Each row below holds a small network's activations on one input, seen along a few directions.
In each table, some parts of the input vary, and every possible input appears once, in random order.
A made-up example of a description, with smaller parts first: one of 2 separate values, together with either a single point or one of 11 places around a ring or (one of 6 places along a line, together with one of 8 places around a ring).
Shared parts are said once, and a part with two or three values counts as separate values.
In the rows, 128 means zero.

Other details of the inputs shift rows strongly along two fixed directions, in all tables alike. That doesn't count.

Rows:
r1: [166 154 144  43 109 121  97 135 144 145 158 147 119]
r2: [108 104 124 196 124  90 126 158 108 105 132 126 134]
r3: [148 106 140  62 114 106  57 158 111 121  88 144  84]
r4: [142 154 145  68 117 121  93 151 110 150 122 157 101]
r5: [ 94 135 122 154 148 153 194 127 118 117 141 129 148]
r6: [103 147 124 156 116 132 168 129 140 125 159  98 147]
r7: [103 101 115 169 129  99 101 163 117  98  99  90 102]
r8: [120  57 109 184 127  73 103 165  98  87  78 125 118]
r9: [ 85  97 132 171 122 103 109 145 104 110  85 111 125]
r10: [107  86 132 146 131 104 131 105 128 120  83 128 121]
r11: [107 160 138 127 121 148 146  81 163 178 175  91 198]
r12: [121 120 126 127 143 110 103 132 102 147 102 129 129]
r13: [109 117 110 156 150 151 138 109 114 100  97 130 120]
r14: [121 123 111 168 130 129 134 122 131 141 154  90 153]
r15: [111 103 118 180 135 118 133 178 113  81 128 134 105]
r16: [163 155 131  35 127 140  61 150 114 165 111 135  79]
r17: [ 74  95 128 173 133 141 137 149 114  89  91 109 116]
r18: [156 152 132  70 138 110  96 150  97 156 119 165  98]
r19: [122 117 130 114 130 130 144  97 128 145 135 116 167]
r20: [129 148 139 113 118 108 107 145 127 137 139 133 120]
r21: [131 139 134 128 116 138 190  69 164 168 168 143 182]
r22: [139 144 115 123 147 168 148 110 139 167 153 128 163]
r23: [109 130 114 189 130 151 168 115 137  91 158 132 145]
r24: [ 96 156 127 160 122 167 185  94 162 102 164 119 160]
r25: [117 153 153 103 102 144 176  70 185 156 175 125 171]
r26: [110 110 109 166 146 121 139 154  90  64  81 155  81]
r27: [151 118 122 117 121 105 129 142 118 130 138 152 137]
r28: [135 160 124 134 129 136 169 103 134 177 176 138 189]
r29: [123  94 114 165 142 121  93 167 114 100 110 122  99]
r30: [133 143 117 113 140 124 144 146 101 137 129 133 111]
r31: [136 160 118 131 135 189 149  65 166 155 183 118 176]
r32: [124  81 122 161 119  96 103 139 123 106 124 112 135]
r33: [135 128 112 142 142 134 147 160 112 121 131 153 120]
r34: [134 118 123 146 130 104  86 137 121 145 132 118 135]
r35: [142 138 135 112 114 130 146 111 147 145 188 131 169]
r36: [144  89 122 129 126  95  98 123 131 133  88 145 110]
r37: [111 107 138 167 109 115 164  99 156 121 153 130 154]
r38: [153 108 142  72 116  94  48 140 142 126  84 143  69]
r39: [ 94 120 125 151 129 160 131 112 127  92  98 123 118]
r40: [110 141 131 124 136 157 129 120 154 134 146 105 140]
r41: [ 98 104 133 156 112 117 140 110 150 114 140  91 170]
r42: [128 150 120 142 135 143 157  81 142 191 167 114 205]
r43: [247 178 178  79 141 128  62 136 143 137  92  79  84]
r44: [119 114 113 179 125 107 137 161 111 107 140 115 118]
r45: [142 150 109 139 139 156 162 114 130 123 145 158 139]
r46: [173 150 118  44 147 130  69 148 102 171 110 141  83]
r47: [120 126 120 116 154 149 127 135 113 133 111 130 119]
r48: [ 95  89 113 190 133 114  96 152 120  51  74 116  83]
r49: [128 161 136  94 130 156 137 141 148 132 160 135 121]
r50: [179 173 115  73 135 139 126 137 121 180 162 151 127]
r51: [154 189 139  35 124 186 123 107 140 147 149 168 108]
r52: [132 125 132 103 126 115 147 125 116 129 138 142 138]
r53: [ 96 104 136 160 123 108 184  99 131 114 116 135 140]
r54: [101 117 132 132 128 134 132 175 105  86 100 144  83]
r55: [195 151 109  58 148 152  61 132 121 152 110 173  85]
r56: [181 184 182 178 125 146 202  99 164 115 147  52 165]
r57: [145 177 137  55 119 153 130 133 126 166 152 136 114]
r58: [167 116 136  76 121 113  66 114 150 156 124 147 101]
r59: [ 99  98 146 132 111 120 126 103 142 119  92 122 124]
r60: [ 90  85 145 156 102  97 144 135 122  83  83 139 100]
r61: [135 106 100 161 139 108 114 153 102 131 103 115 119]
r62: [ 98 120 143 133 104 128 172 117 134 114 144 123 158]
Each input here is: one of 2 separate values, together with either a single point or (one of 5 places around a ring, together with one of 6 places along a line).
Changing only the choice among 2 separate values turns r3 into r62. The same change can be made to r11. Which row results?
Answer: r20
Change only the place on the ring of 5 in r1. List by row number the other rows that result.
Answer: r27, r35, r52, r62
Change only the choice among 2 separate values in r41. List by row number the other rows that result.
Answer: r1

Rows:
r63: [130 148 121 108 122 145 159  78 149 194 183 130 198]
r64: [ 78  78 130 202 116  99 136 137 121  65  77 108 116]
r65: [103  98 120 226 136 105 149 161 105  71  97  99 121]
r66: [167 122 146  76 114  92  73 138 131 154 117 146 110]
r67: [141 139 139  67 117 127  97 135 134 136 127 148  98]
r68: [144 128 116 122 138 119 112 158 102 118 110 159  93]
r69: [143 150 143 107 125 153 150  87 159 145 145 120 150]
r70: [129 153 134 107 131 159 135  94 148 156 147 105 155]
r71: [123 140 117 114 133 140 143 136 120 135 149 150 133]
r72: [145 131 136 130 127 117 133 140 125 107 118 133 107]
r73: [137 174 133 108 131 167 164 103 148 164 187 112 171]
r74: [125 116 117  92 132 118  92 158 107 124 111 163  84]
r75: [134 146 123 111 137 162 149  95 140 157 147 138 153]
r76: [ 80 105 124 196 127 128 167 127 128 102 129  91 151]
r77: [ 78  91 128 217 115 104 172 148 118  65 113 111 131]
r78: [131 130 128 155 126 121 135 108 144 156 156  94 176]
r79: [154 144 130 117 138 143 111 124 133 138 124 116 121]
r80: [163 112 120  51 138 106  26 179  92 120  67 181  36]
Changing only one part turns r63 into r66. The same change can be made to r75. Which row results?
Answer: r69
Describe the family of inputs behind these rows.
Answer: one of 3 separate values, together with either a single point or one of 5 places around a ring
Start at r77 and move only the place on the ring of 5, one step at a time. The first step leads to r67. Which rows follow, in order?
Answer: r64, r69, r72
List by row number the other rows that have the choice among 3 separate values in common with r73.
Answer: r65, r70, r76, r78, r79

Rows:
r81: [125  97 136 102 114  82  74 125 121 131  85 140 103]
r82: [155 158 127 100 143 147 110 153 109 116  98 157  64]
r83: [121 136 127  71 133 151  99 160 112 118 109 150  86]
r84: [146 176 126  97 142 192 177  91 148 142 158 148 133]
r85: [200 126 136 100 129 100  87 146 121 117 103 150  90]
r86: [123 111 119 123 126  99 121 155 107 128 111 176 101]
r87: [ 46  78 115 227 130 147 199 111 125  58 102 121 147]
r88: [ 56  52 122 229 107  94 177  88 141  80 102 100 174]
r89: [134 182 120 134 138 176 145 141 141 123 158 111 125]
r90: [ 31  96 115 245 129 144 182 140 126  60 122  87 156]
r91: [162 159 147 129 128 125 150 100 142 151 147 115 164]
r92: [154 142 145 141 138 125 119 123 131 117  94 106 101]
r93: [177 150 122  67 138 116  89 199  85 117 119 167  67]
r94: [132 140 116 166 131 120 130 179 105  94 143 129 114]
r95: [120 176 135  67 133 188 149  87 149 165 149 149 144]
r96: [106 133 139 128 105 134 132  80 169 166 175  87 187]
r97: [147 180 161  59 123 181 138  49 177 192 159 115 175]
r98: [133  94 133 160 114  71  89 164 125 120 119 112 115]
r99: [139 107 138 129 116  82 112 127 129 145 111 138 130]
r100: [104 117 148 140 121 140 138 110 142 121 119  85 149]
r101: [ 96  91 110 121 122 118 128 126 119 105 109 170 107]
r102: [122 128 143 127 110 118 169  96 153 176 174 103 194]
r103: [137 121 121  81 125 105 105 174 100 141 131 171  94]
r104: [170 115 135 158 127  74  67 191 105  91 106 106  83]
r105: [126 108 144 128 123 139 126  94 149 113 105 120 132]
r106: [143 174  81  84 184 198 140  78 125 234 193 140 202]
r107: [140 150 153  95 122 151  91 110 158 146 144  95 135]
r108: [ 50  70 129 211 103  99 174 103 135 105 123  75 185]
r109: [ 19  77 106 242 115 113 179 133 123  77 133  98 165]
r110: [164 150 143 125 135 158 153  83 160 133 134 109 136]
r111: [161 112 134 135 136  96  77 188 105  83  66 102  55]
r112: [154 138 139 159 137 120  95 155 134  99 112  81  96]
r113: [ 94 114 119 105 123 116 117 127 115 128 110 166 110]
r114: [146 124 120  79 128 123 124 131 123 143 143 190 115]
r115: [151 140 124 125 135 114 116 166  92 109 109 167  87]
r116: [145 142  95 155 151 170 142  49 143 231 170  82 236]
r117: [107  93 112 162 125  84 101 195  97  99 117 148  90]
r118: [139 103 133 136 116 102 142 103 149 139 133 139 156]
r119: [175 163 123  77 135 154 139 124 123 140 155 177 120]
r120: [126 137 123  27 122 128  82 146 112 158 136 170  94]
r121: [140 146 118 114 142 142 119 181 102  98 103 134  70]
r122: [158 169 148 116 125 142 173  97 149 166 185  90 191]
Describe the family of inputs behind these rows.
Answer: one of 2 separate values, together with either a single point or (one of 4 places along a line, together with one of 5 places around a ring)
Changing only the choice among 2 separate values turns r101 into r88. The same change can be made to r115. Which row results?
Answer: r91
Changing only the choice among 2 separate values turns r93 into r122. The same change can be made to r113. Which row results?
Answer: r81
Start at r117 and move only the place on the line of 4, one step at a time. The first step leads to r103. Which rows follow, in order?
Answer: r86, r114

Rows:
r123: [200 158 116  70 141 109  63 212  93 135 132 172  67]
r124: [ 74  95 126 210 128 123 149 145 130  59  91 103 107]
r125: [131 122 139 121 129 117 106 172 108  82  72 139  64]
r126: [102 130 151 159 108 156 225  44 181 143 187 112 229]
r127: [160 124 111  73 131 113  97 177  92 102 100 198  58]
r128: [173 170 129  92 149 167 112  89 145 174 135 119 140]
r129: [ 92  97 120 190 129 111 110 157 107  63  78 101 101]
r130: [ 95  88 135 155 108 100 119 126 145 112 119 122 129]
r131: [131 106 127 159 132 109 125 157 107  52  75 134  69]
r132: [135 135 131 126 139 150 118 117 136 131 121  99 130]
r133: [166 170 115  60 155 171 117  97 133 208 167 159 151]
r134: [145 139 157  61 112 119 111 112 145 162 135 150 128]
r135: [125  97 127 128 119  99 109 117 134 144 119 106 144]
r136: [140 155 109  52 128 142  95 140 118 153 144 181  87]
r137: [130 154 118  81 140 178 152  98 141 189 183 130 178]
r138: [ 68 116 112 181 129 142 170 120 117 117 147 122 167]
r139: [134 190 144 189 124 178 224  75 164 145 199  51 209]
r140: [216 176 160  38 122 106  70 137 154 190 172 132 122]
r141: [ 92  87 130 165 109  93 115 127 125 113 108 107 142]
r142: [ 66 112 116 176 128 132 195 136 109 104 130 141 144]
r143: [113  68 116 201 126  73 106 134 107 108  75 110 126]
Changing only one part turns r137 into r132. The same change can be made to r127. Which row results?
Answer: r131
Describe the family of inputs behind these rows.
Answer: one of 3 separate values, together with either a single point or one of 6 places along a line

Rows:
r144: [120 134 130 132 127 138 172  96 137 145 145 131 163]
r145: [ 99 131 125 156 122 138 170 112 140 126 162 109 168]
r146: [132 140 129 133 132 131 152 139 117 128 139 136 130]
r147: [125 147 147 110 112 142 173  76 161 162 168 124 179]
r148: [130 145 136  69 119 138 115  95 148 173 152 138 146]
r149: [147 152 119 110 138 146 130 133 124 143 149 149 127]
r150: [152 126 123 111 128 106  88 164 116 109 118 150  85]
r151: [ 71  67 123 252 118  71 166 171 100  40  88 104 117]
r152: [134 113 131 120 128 116  90 157 118  97  94 128  82]
r153: [134 112 118 103 133 121 100 142 111 131 107 152 105]
r154: [155 127 134  84 121 120  92 126 136 143 127 154 108]
r155: [124 147 134 144 131 151 170 110 135 125 135 117 146]
r156: [ 95 123 121 178 136 152 171 113 128 106 128 105 152]
r157: [109 119 118 184 137 140 157 125 127  97 117 116 132]
r158: [111 152 130 115 121 149 154 105 147 156 171 120 166]
r159: [123 103 130 116 119 111 105 135 126 123 112 138 115]
r160: [155 145 143 129 134 136 121 105 149 155 138  86 154]
r161: [124 130 117  96 131 132 114 119 125 152 126 146 128]
r162: [149 123 134 126 122 112 109 102 140 163 137 106 164]
r163: [146 136 146 112 120 123 118 139 132 115 112 127 101]
r164: [127 135 123 112 138 139 106 138 117 125 110 133 102]
r165: [130 127 135 105 125 124  91 143 125 117 107 127  96]
r166: [105 121 134 181 123 140 165 110 145 101 132 103 150]
r167: [134 136 118 111 137 137 120 150 112 132 132 144 118]
r168: [135 142 117  97 136 134 105 151 113 143 131 149 107]
r169: [126 103 115 142 136 112 115 140 111 111 102 149 108]
r170: [163 121 125 130 130  98  86 160 116 138 119 115 108]
Describe the family of inputs behind these rows.
Answer: one of 3 separate values, together with either a single point or (one of 2 separate values, together with one of 4 places along a line)
Changing only the choice among 3 separate values turns r147 into r163. The same change can be made to r144. Which row results?
Answer: r155
List by row number the other rows that have the choice among 3 separate values in common with r145.
Answer: r146, r149, r150, r151, r158, r167, r168, r170
